Here are a small network's activations along a few directions, averaged over the inputs that share one value of a field.
Related values have similar rows: they may be neighbours, one step apart, or belong to one group.
Strong random noise was added to every row along 12 fixed directions; ignore it. To show where, here is one row again and again, with new noise each time:
[-135  153  253   -4  474  -67  268  359  331  154  -96 -489  402  -60
  -52  124  330  -12    5  307  266 -281  -48]
[ 186  469  -17  367  451 -143   20  320  115 -805 -160 -418  130    3
 -152  -24   62 -228  201   70   18   62  101]
[ 112  -25 -292  186  152   25 -258  432 -116 -144 -132 -110  239 -240
   13 -449 -211  148 -613   90 -173   42  321]
[ 788 -643 -314 -235   40  137  114 -198   66   22   55   79  225  -17
  448 -303   54  -82   27 -199   -7 -204  587]
[  59  591 -119 -113  -24 -179 -250  186  -12   -9  -44   43  414  -97
 -466 -319  -60  -49 -269  292 -143  278 -501]
[-508 -320  211  261  266   43  218  520  120 -209   91 -606 -162 -214
  213  310  242 -258   31  139   83 -109  367]
[ -34 -278 -655  -92 -199  185    5   60 -190 -241  375  392  156   28
  294 -247 -469  115 -397 -818    4  -14  246]
[-140 -221  -67 -365 -638  258  -99 -103  -93  189  156  229   11  -63
 -249  -86  338 -251 -140   51 -139  503 -315]
[ 568   -1   29  -75  275 -147   66   57  -65 -337  334  -84  160  -17
  231  -73   91 -254  268 -214  -74  -50 -152]
[-316   64  506  130 -141 -225 -142  -40  -79  797  122   59 -345   16
  -53  183  -30    1    2  310   -5  -20 -218]
[ 184  103 -515 -116  150  109 -523  339 -467 -197  692  -97 -390   56
  342 -611 -138   91 -421 -323  -60  459  429]
[ -41   22   58  278  132 -110 -101   62  -45  222 -141   81   59  -60
   78  -74 -333  276 -236  -87  -20 -292   72]
[-128  437 -194 -115   67   47 -102   -9  -84  255   73   36   97  556
 -219 -370  241  139  -87   24  347  310  366]
[ 757 -169  125   85  -25 -372 -144 -118   93  252 -280   49  188 -275
  -23 -221 -175 -307   49  600 -358 -110  124]


J, 10 values:
j10: [-268  100   41  359 -438  -66 -213 -155 -467   80 -234  566   49  277
 -449 -392 -173  -11 -264  152 -230  439   10]
j2: [ 242  328 -414 -147  -73  290 -112  310   58 -374  -83  189   42  -88
 -159 -249 -153  394 -515 -181    9  284 -199]
j8: [-132   35 -184  111  -61  274   44   57   92 -263  -68  -79  -73  109
  -64    0  122   -5  -68 -209  199  159  255]
j3: [ 281 -405 -189  -25   33  549 -520 -193 -176 -206 -249  -55 -377 -253
  260 -197   47  635 -252 -214   13  -42  303]
j9: [  76 -138  315 -118  -61 -291 -256 -417 -246  461 -153  229 -429   42
  200  154 -242  187  465  137 -171 -215   63]
j5: [ 339  -45 -465  128  -39  228  359    2  364 -380    7   87 -288   88
   67   26 -374  -97  -93 -247  247  -69  600]
j6: [-413  170  -97 -629  -48   86  -25  220 -301  286  611   51  148  138
   52  -94  286  265 -413 -287  -24  379 -613]
j1: [ 250  236  173  101 -317   54  415   28  229  171 -200  361  354  172
 -285  334  106 -160 -235 -193  130   43 -260]
j4: [-178  123 -365  -10  381 -143  141  192  101 -438  210 -178  203   94
  112  -14 -191 -141   20   67  155 -103  330]
j7: [ 618   51   41 -264 -455  124  170 -321  -75   17   84  219 -204  545
 -322  -76  736 -569  188  514    4  779   92]
J is arranged as a network in which each value has 3 neighbours.
Which values are neighbours of j6? Give them in the order they are listed.
Answer: j2, j1, j7
Which values are neighbours of j10? Give them in the order they are listed.
Answer: j8, j5, j4

T, 10 values:
t9: [ -56  201 -155 -383  220 -202   57    5  324   38  507 -375  -11 -196
   37   97  -44 -344  429  131  213 -112 -113]
t1: [ 516  413 -294 -491  285  -65 -169 -408   18  -59  204  -94 -136  128
   71 -316    9  205  390   90   34    4 -181]
t4: [ 339  143  480  421   54   75 -189  295 -206   67   20   28 -500 -135
  167  129   10  139 -376  -47 -224  207 -256]
t6: [-946  783 -276  374  -56 -150 -534  158  -72 -376 -148 -267 -217  -39
 -502 -133 -342  126 -170  160  -87  363 -107]
t10: [-426  635 -437  249   32  240    9  359  433 -867  100 -299 -226 -319
 -353  247 -438 -111 -250 -144  226  267 -300]
t8: [ 241 -263 -131 -288  395 -313  -75  209 -580 -291  848  -24  169   53
  689 -246  -58 -156  172 -715 -312 -124  -90]
t2: [-269  224  -52 -204  478  169 -201  864 -169 -207  144 -348  529 -476
   -9 -237  108  442 -798  126  -61   -5 -756]
t5: [-456  -20  -33  -90  300  191  110  418  201 -325   58 -555  -26 -232
  100  279  152   34   78 -182  239 -218  123]
t3: [-155  237 -393 -173 -136 -143  130   20  206 -127  220  -28  200 -191
 -217   43 -309 -408  -79  141  -47   24 -300]
t7: [-504  359 -464 -369  252 -239   -5  -29  135 -300  218  -60  134 -142
  136  131 -535  257  288 -298   31 -253 -240]
T is arranged as a network in which each value has 3 neighbours.
Which values are neighbours of t8? Give them in the order they are listed.
Answer: t4, t6, t5
Which values are neighbours of t10? Give them in the order they are listed.
Answer: t9, t1, t3

N, 13 values:
n2: [ 237 -207  276  348  -34 -162  198  286 -196  125 -107  189  304  155
   14   12  125 -261 -160   39  -10   -7  344]
n13: [-787 -411  182   39    9 -133   59  369 -590  183  428  140   48   13
  238  -21  -28   89 -227 -155 -207  -42  -34]
n9: [  54  138  123  172   83 -107  -98  278 -124  472  194   71   86  219
  -43 -268   51   31 -425  145   90  148  143]
n10: [ 239  -75   11  118  185 -151  -62 -328  -83 -498   39 -114 -243 -142
  220   24 -200 -147  559 -162 -233 -230  -47]
n1: [ -74  260    7   80   44  167  -98   89  210  153  174 -222 -521  -98
   14  191  -86   95 -223  141  247   99 -115]
n11: [ 467 -273  263  112 -315  -16   19 -120 -111 -205 -236  256   29  -54
 -118  107  163 -273  142   -3 -321  172 -169]
n8: [-254   -6 -399 -138 -195   18  -36  -83  -82 -168  200  231  230   60
  -35 -120 -208  -63  -53 -382   -8   73  -27]
n3: [  63    7   28  -64  276 -416   18   75 -346  170  775   77 -141  256
  361 -124 -184 -195  198 -143   -5  -25   67]
n6: [  72  273 -444 -279  -93  -81   95   24  223 -109  295  164   73  -50
   21  112 -410 -112 -120 -184   93    9 -146]
n7: [ 149  -67  -36  293 -294  204   13   48  -39 -114 -173  288 -227   77
  -72   37 -146   95 -311 -172  -49  166   82]
n12: [-298   -8 -228 -280 -190  -82  103   33   -9  -15   13   46  220   46
 -141  -25   68 -182   51   98  -80  204   43]
n4: [ 330    1  223   75  190   93 -309   88  -71  -73   39 -131 -222 -473
  235   73 -135  356 -138 -212 -186 -228 -484]
n5: [-197 -604  -40 -169 -486  199 -116 -121  -57   64 -318   44   77 -259
 -113 -195  186 -164  -70  250 -299  220  220]
N is arranged as a ring.
Going along N from n8 by way of its neighbour n5, in what order are n9, n11, n7, n12 met?
Answer: n11, n12, n7, n9
Which values are neighbours of n1? Give them in the order they are listed.
Answer: n13, n3
